Each row below holds a small network's activations on one input, seen along a few directions.
Each table varies a few parts of the input and shows all the possible inputs, shuffled.
Descriptions start from the smaller parts, as in this example, which fits no table here: one of 4 places along a line, together with either a single point or (one of 2 separate values, together with one of 5 places around a ring) or one of 11 places along a line.
Shared parts are said once, and a part with two or three values counts as separate values.

Other details of the inputs vary at random and push rows far along two fixed directions, the same in every table; ignore that.

Table:
r1: 95, -131, -115, 262, -509, -128, 258, 549, -396, 105, -401, -43, -357, -200
r2: -201, -261, -336, 196, -298, -226, 217, 407, -262, 201, -256, -45, -594, -269
r3: 4, 543, 224, 465, 201, 322, 515, -230, -22, -209, -127, 214, -12, -108
r4: 442, -233, 162, -929, 204, -118, -814, 227, -45, 136, 453, -183, 775, 280
r5: 6, -157, -252, 209, -391, -129, 253, 604, -345, -14, -473, 9, -291, -254
r6: -162, 497, 256, 134, 626, 330, 112, -833, 430, -181, 371, 173, 214, 124
r7: 131, 601, 472, 180, 413, 421, 155, -675, 284, -277, 215, 166, 444, 208
r8: 32, -556, -132, -435, -308, -302, -532, 108, 53, 238, 147, -255, 0, 228
r9: 35, -553, -113, -432, -326, -297, -533, 103, 43, 252, 161, -257, -7, 239
r10: -242, 465, 99, 449, 354, 231, 494, -426, 85, -40, 63, 197, -291, -147
r11: 14, 546, 241, 471, 186, 324, 515, -235, -28, -194, -117, 207, -20, -100
r12: 229, -460, -89, -399, -376, -214, -474, 324, -30, -14, -97, -185, 293, 193
r13: -132, -122, -207, -49, 97, -269, 243, 773, -461, 416, 15, -5, -530, -503
r14: 119, -522, 41, -733, -46, -208, -887, -298, 373, 105, 449, -278, 473, 500
r15: -190, 500, 201, 131, 655, 332, 98, -811, 459, -217, 348, 191, 239, 81
r16: -179, -250, -282, 204, -339, -225, 224, 389, -287, 247, -235, -59, -620, -235
r17: -236, -264, -408, 187, -254, -226, 197, 433, -225, 149, -283, -25, -555, -320
r18: -27, 541, 172, 450, 243, 314, 512, -211, -2, -249, -157, 238, 12, -133
r19: -52, 544, 137, 441, 266, 313, 507, -197, 12, -276, -173, 256, 28, -150
r20: 336, -404, 136, -673, -152, -108, -809, -100, 269, -100, 224, -221, 735, 490
r21: 142, 607, 488, 187, 396, 424, 153, -681, 281, -260, 226, 164, 437, 215
r22: -227, -265, -390, 190, -264, -226, 203, 426, -235, 160, -275, -29, -565, -307
r23: 271, -402, 47, -698, -93, -107, -820, -60, 301, -166, 184, -189, 777, 449
r24: -209, -263, -354, 194, -286, -226, 212, 413, -253, 187, -263, -39, -585, -281
Description of these inputs: one of 2 separate values, together with either a single point or one of 11 places along a line.
Changing only the choice among 2 separate values turns r10 into r3. The same change can be made to r9. Which row results? -> r1
Change only the choice among 2 separate values in r22. List by row number the other rows that result. -> r5

Table:
r25: -38, 35, -103, 343, -438, 1, 300, 165, -276, 99, -357, 43, -404, -81
r26: 56, 473, 449, 141, 257, 261, 184, -340, 124, -4, 219, 129, 206, 86
r27: 13, 472, 92, 458, 167, 306, 330, -520, 114, -224, -56, 169, -4, -72
r28: -89, 7, -127, 148, -87, -61, 242, 455, -99, -1, -248, 64, -168, -318
r29: 217, -697, -104, -383, -539, -324, -472, 439, -82, 115, -80, -324, 62, 228
r30: 35, 478, 319, 300, 252, 268, 303, -205, 81, -65, 127, 99, 81, -63
r31: -232, 463, -139, 736, -91, 160, 756, 35, -218, -126, -472, 293, -529, -316
r32: 160, 348, 418, 81, 439, 300, 26, -715, 387, -281, 297, 90, 426, 201
r33: 89, -727, -377, -457, -586, -328, -654, 361, -24, 2, -164, -284, 176, 195
r34: -421, -229, -444, 259, -196, -208, 177, 44, -99, 267, -126, -50, -754, -234
r35: -309, 493, -222, 823, 38, 255, 859, 10, -167, -193, -534, 314, -519, -423
r36: -42, 571, 357, 190, 431, 258, 248, -353, 228, -176, 168, 222, 245, 2
r37: 295, -585, -195, -581, -390, -307, -611, 556, -280, 232, 16, -310, 171, 166
r38: -342, -391, -281, 81, -133, -309, 144, 173, -59, 276, -30, -113, -673, -191
r39: -91, -220, -176, 200, -252, -121, 256, 413, -197, -65, -321, -14, -300, -196
r40: 270, -331, 35, -803, 53, -175, -799, 18, 105, 28, 295, -154, 642, 417
r41: 283, -226, 178, -570, -63, 61, -844, -577, 457, -136, 378, -237, 761, 654
r42: 87, 24, -210, 220, -94, -59, 305, 457, -485, 123, -260, 39, -356, -371
r43: 107, -569, -112, -361, -408, -346, -365, 394, -21, 28, -132, -173, 73, 186
r44: -34, 473, 95, 126, 469, 273, 270, -193, -64, -168, 78, 191, 123, -129
r45: 210, -680, -26, -444, -600, -348, -446, 407, -112, 194, -75, -274, 29, 273
r46: -37, 402, 338, 71, 548, 333, 114, -668, 468, -355, 188, 178, 452, 194
r47: -25, -101, -311, -28, -59, -101, 138, 536, -333, 63, -292, 41, -196, -265
r48: -10, -306, 17, -833, 456, -121, -871, -517, 405, 224, 781, -178, 431, 414
r49: 177, 509, 448, -175, 504, 337, -72, -608, 130, -31, 409, 131, 477, 293
r50: -362, -216, -266, 135, -63, -276, 170, 345, -123, 370, 36, -59, -675, -367
r51: -21, 572, 424, 65, 601, 375, 70, -577, 398, -297, 357, 172, 510, 76
r52: 56, -39, -78, 257, -213, -105, 241, 466, -259, 99, -205, -6, -288, -360
Describe the family of inputs behind these rows. -> one of 4 places along a line, together with either a single point or one of 6 places along a line
Changing only the place on the line of 4 turns r40 into r31. The same change can be made to r48. Which row results? -> r34
Change only the place on the line of 4 in r42. List by row number the other rows that result. -> r27, r32, r52
List by row number the other rows that have the place on the line of 4 in common with r46. -> r29, r32, r38, r39, r43, r45

Table:
r53: 65, -312, -202, -160, -93, -137, -68, 679, -255, 100, -151, -134, -93, -202
r54: 98, -75, -13, 253, -329, -74, -30, 133, -45, 54, -87, -51, -127, -71
r55: 80, -556, -416, -246, -544, -246, -324, 428, -110, 112, -357, -226, -31, -4
r56: -3, 569, 202, 328, 423, 425, 411, -291, -147, -138, 63, 127, -28, -89
r57: 25, -140, 227, -176, -2, 53, -142, -159, 232, -112, 57, -21, 307, 229
r58: 95, -156, -117, -259, -113, -173, -193, 455, -82, 12, -49, -3, 80, -78
r59: 177, -201, -93, -285, -84, -51, -609, -209, 199, -75, 135, -79, 460, 174
r60: -13, 172, 83, -32, 255, 31, 120, 2, 93, -192, -3, 138, 136, 59
r61: 96, -202, -327, -102, -367, -209, -41, 568, -390, 191, -304, 21, -243, -250
r62: 96, -442, -293, -293, -297, -274, -242, 752, -227, 157, -56, -188, 19, -154
r63: -196, 321, 141, 428, 465, 129, 443, -589, 197, 112, 316, 86, -466, -163
r64: 120, -309, -309, -156, -209, -109, -97, 563, -398, 217, -257, -121, -183, -218
r65: -280, -286, 37, -472, 59, -182, -515, -205, 319, 259, 402, -114, 106, 254
r66: 54, -560, -145, -249, -590, -338, -349, 542, -61, 69, -208, -222, -14, -49
r67: 96, -42, 92, -214, -37, 133, -341, -394, 263, -197, 120, -172, 425, 379
r68: 86, 188, 146, -99, 346, 222, -69, -575, 213, -190, 119, 177, 385, 222
r69: -110, 89, 2, -136, 602, 92, -172, -796, 396, 7, 483, 22, 76, 52
r70: -179, 456, 5, 655, 72, 313, 757, -147, -212, -206, -327, 218, -390, -153
r71: 178, -169, -6, -26, -314, -255, -7, 409, -272, 207, -170, -120, -151, 1
r72: -315, -37, -228, 269, 311, -119, 347, 4, 54, 50, 86, 33, -547, -374
r73: 54, -348, -84, -349, -127, -103, -423, 97, 303, -128, 0, -198, 395, 210
r74: -326, -94, -163, 92, -145, -159, 80, 83, -47, 413, 56, -20, -559, -29
r75: -96, 311, 3, 698, -201, 165, 713, 91, -126, 37, -392, 69, -516, -261
r76: -21, 372, 252, 219, 210, 207, 351, -54, -48, 5, 138, 107, 60, -203
r77: 86, -73, 3, 102, -271, -146, 189, 316, -227, 126, -207, 18, -301, 8
r78: -339, 8, -137, -113, 81, -26, -147, -258, 55, 180, 230, -30, -207, 150
r79: 18, 510, 366, 437, 322, 338, 508, -525, 111, -142, 46, 268, -24, 75
r80: 44, 477, 85, 182, 353, 170, 255, -272, -59, -80, -65, 194, 111, -79
r81: -87, 129, 119, 210, -37, -37, 403, 223, -177, -27, -201, 142, -232, -147
r82: -94, 227, -256, 449, -154, 83, 425, 138, -197, -67, -434, 164, -364, -373
r83: 110, -500, -260, -314, -498, -336, -274, 516, -336, 63, -222, -179, -123, 160
r84: 188, -210, -31, -352, -161, -187, -379, 112, -155, 1, 27, -172, 248, 241
r85: 31, -119, -78, -29, -33, -79, -291, 98, 191, -176, 45, -31, 254, -14
r86: 89, 69, 345, -123, 145, 93, -396, -458, 417, -198, 345, -10, 573, 199
r87: -497, 305, -321, 387, 175, 60, 469, -81, -144, 258, -134, 235, -665, -329
r88: -433, -166, -308, -84, 42, -190, -45, 215, 54, 219, 53, 11, -350, -98
r89: -31, 107, 44, 435, -175, 98, 482, 85, -118, 36, -284, 84, -366, -68
r90: 8, -122, -203, 39, -126, -263, 150, 630, -287, 26, -304, -7, -174, -227
r91: 16, 835, 364, 290, 604, 561, 345, -734, 112, -232, 377, 194, 317, 64
r92: 15, -397, -361, -51, -391, -143, -23, 385, -223, 76, -416, -39, -204, -70
r93: 139, -74, 69, 2, -272, -35, -156, -14, 121, 6, -29, -99, 51, 103
r94: 25, -292, 92, -119, -166, -121, -43, 147, -41, -20, -75, -4, 55, 63
r95: -171, 456, 275, 492, 173, 294, 558, -287, 173, -176, -132, 132, -61, -158
r96: 328, -168, 264, -458, 87, 58, -523, -114, 140, 124, 338, -218, 431, 331
r97: 135, 35, 352, -283, 290, 153, -234, -134, 124, -6, 288, -85, 405, 125
r98: 44, -19, 34, -182, 76, 17, -283, -104, 345, -241, 79, -35, 389, 121
r99: -109, -316, -160, -187, 108, -176, -253, -279, 86, 102, 321, -194, -206, 69
r100: 235, -69, -6, -463, 110, 59, -493, -165, 98, 58, 302, -87, 536, 177
r101: -117, 404, 104, 490, -24, 86, 677, 310, -318, 34, -260, 253, -443, -458
r102: 71, -147, -190, -168, -129, -135, -77, 205, -172, 35, -206, 40, -34, 26
r103: 66, 315, 211, -15, 181, 267, -163, -612, 289, -307, 198, 17, 409, 265
r104: 319, -97, 252, -429, 8, 38, -506, -188, 190, 134, 447, -183, 523, 333
r105: -4, -389, -204, -96, -189, -210, -14, 445, -107, -61, -234, 6, -66, -40
r106: -388, 86, -86, 556, 186, -82, 690, 20, -123, 157, -31, 86, -827, -541
r107: 73, -239, -194, 43, -390, -136, -260, 171, -147, -67, -93, -131, -5, 13
r108: -62, -26, -29, 43, 77, 71, 108, 57, 134, -187, -126, 69, 95, 37
r109: 113, -100, 95, -207, 24, 66, -222, -309, 51, -182, 105, -12, 292, 341
r110: 145, 419, 288, -141, 302, 252, -147, -500, 132, -185, 310, 103, 407, 245
r111: 269, 212, 366, -246, 141, 120, -284, -341, 213, 20, 349, 30, 402, 285
r112: -13, 382, 302, 218, 239, 76, 356, -85, -56, -65, -22, 141, 50, -111
Describe the family of inputs behind these rows. -> one of 5 places around a ring, together with either one of 2 separate values or one of 10 places along a line
Changing only the place on the ring of 5 turns r103 into r82. The same change can be made to r56. Which row results? -> r64
Changing only the place on the ring of 5 turns r73 into r75. The same change can be made to r90. Which row results? -> r71
List by row number the other rows that have the place on the ring of 5 in common with r106. -> r57, r65, r66, r76, r81, r86, r94, r95, r97, r101, r112
Change only the place on the ring of 5 in r72. List by row number the other rows that result. -> r63, r69, r99, r106
Change only the choice among 2 separate values in r78. List by row number the other rows that result. -> r99

Table:
r113: 323, 81, 98, -175, 124, 78, -420, -313, 166, -125, 276, -98, 475, 132
r114: -41, 206, 331, 93, 291, 128, 78, -573, 458, -174, 189, 112, 146, 249
r115: -94, 256, -99, 463, 51, 50, 750, 263, -447, -71, -483, 282, -465, -367
r116: 21, 182, 256, 108, 276, 183, 54, -718, 322, -197, 157, 131, 175, 193
r117: 59, 182, -56, 320, -83, 132, 312, 32, -346, 52, -120, -16, -318, -78
r118: -56, 284, 68, 279, -65, 197, 340, 30, -198, 169, -100, 40, -250, -91
r119: -82, -203, -207, 42, -410, -152, -86, 139, -26, 207, -190, -30, -226, -6
r120: -137, -223, -102, -210, 69, -220, -270, -205, 171, 171, 209, -108, -91, 58
r121: 108, 202, -83, -49, 102, 67, -1, -86, -155, -102, -91, 104, 82, 79
r122: -122, -113, 56, -52, -230, -132, -179, -83, 174, 45, 56, -8, -6, 144
r123: 84, 391, 344, 292, 360, 180, 324, -206, 227, -179, 124, 121, 154, -122
r124: 11, -459, -278, -582, -27, -333, -422, 375, -143, 239, 115, -66, 36, 74
r125: 37, -103, -186, 92, -225, -83, -96, -147, -29, 9, -80, -31, -143, 78
r126: -172, 459, 46, 258, 275, 379, 203, -365, 224, -171, -5, 146, 143, -39
r127: -54, 320, -29, 56, 60, 119, 184, 53, -115, 49, -179, 199, -17, -42
r128: 209, -520, -239, -13, -476, -317, -55, 665, -343, 103, -302, -166, -222, -313
r129: 67, 86, 169, 197, 65, 153, 309, -113, -181, -19, -42, 14, -148, -16
r130: 277, -155, 105, -460, -82, -29, -685, -81, 282, 82, 290, -169, 600, 201
r131: 15, -103, 111, 122, -122, -46, 276, 282, -164, 89, -108, -74, -267, -4
r132: 101, -303, -33, -170, -395, -272, -316, 506, -66, 124, 2, -157, 86, -107
r133: 156, -325, -40, -458, 98, -191, -575, 89, 142, 160, 378, -174, 224, -34
r134: -85, 189, 214, 143, -69, 94, 198, 41, -112, 81, 56, 7, -123, 19
r135: -192, 157, 27, -100, 564, 182, -144, -459, 329, -119, 356, 27, 234, 45
r136: -115, -526, -270, -278, -482, -275, -370, 551, -41, 27, -148, -208, 21, 20
r137: -18, -20, 80, -326, -47, -103, -245, 132, 4, -3, 35, 54, 252, 189
r138: -115, -61, -22, 110, 66, 30, 187, 104, 140, -187, -125, -9, -8, -30
r139: -112, -227, -310, 273, -237, -55, 359, 389, -263, -104, -427, -12, -368, -312
r140: -119, 371, -191, 476, 121, 261, 426, -149, -106, -237, -211, 113, -199, -215
r141: 7, -4, 67, -69, 94, -84, 152, 202, -48, -58, -141, 108, 28, 63
r142: 39, -19, 173, -381, 335, 57, -287, -354, 145, 141, 509, -135, 195, 231
Changing only one part turns r135 into r124. The same change can be made to r136. Which row results? -> r137
Describe the family of inputs behind these rows. -> one of 5 separate values, together with either a single point or one of 5 places around a ring
Change only the place on the ring of 5 in r121. List by row number the other rows that result. -> r115, r127, r137, r141
Change only the choice among 5 separate values in r140. List by row number the other rows that result. -> r113, r117, r121, r125
Change only the place on the ring of 5 in r118. List by row number the other rows that result. -> r117, r129, r131, r134

Table:
r143: 16, -236, -88, -273, 81, -218, -240, 148, -41, 255, 234, -48, -60, -128
r144: 125, -411, -376, -402, -457, -203, -346, 708, -423, 143, -252, -105, 25, 14
r145: 13, -43, 107, -648, 170, -24, -533, -332, 90, 105, 481, -101, 356, 438
r146: 46, 58, 253, -25, -7, 65, -359, -671, 495, -206, 282, -19, 497, 377
r147: -99, 44, -274, 352, -161, 23, 383, -76, -238, -95, -330, 78, -377, -50
r148: -26, 123, 173, 366, -217, -33, 382, 144, -112, 265, -128, 8, -486, -131
r149: -344, 661, -193, 573, 284, 377, 640, -375, -89, -121, -242, 301, -359, -239
r150: 92, -225, 37, -238, -145, -159, -145, 5, -222, 157, 85, -107, -102, 257
r151: 87, -150, -327, 76, -154, -234, 61, 727, -355, 89, -296, -3, -219, -451
r152: 62, -302, 35, -261, 70, 25, -614, -334, 483, -134, 323, -248, 451, 232
r153: -405, 395, 434, 168, 630, 182, 610, -303, 423, -367, -20, 375, 97, 140
r154: 76, 659, 160, 573, 286, 425, 781, -185, -273, -184, -319, 332, -180, -162
r155: 211, 240, 373, 95, -60, 163, -17, -182, 166, -135, 36, 67, 363, 82
r156: -13, -616, -579, -255, -346, -446, -430, 490, -71, 120, -151, -202, -179, -181
r157: -77, -325, -113, 144, -293, -190, 190, 549, -231, 335, -78, -190, -494, -328
r158: 235, 128, 377, -246, 319, 249, -363, -314, 397, -227, 374, -137, 667, 129
Describe the family of inputs behind these rows. -> either a single point or (one of 3 separate values, together with one of 5 places around a ring)
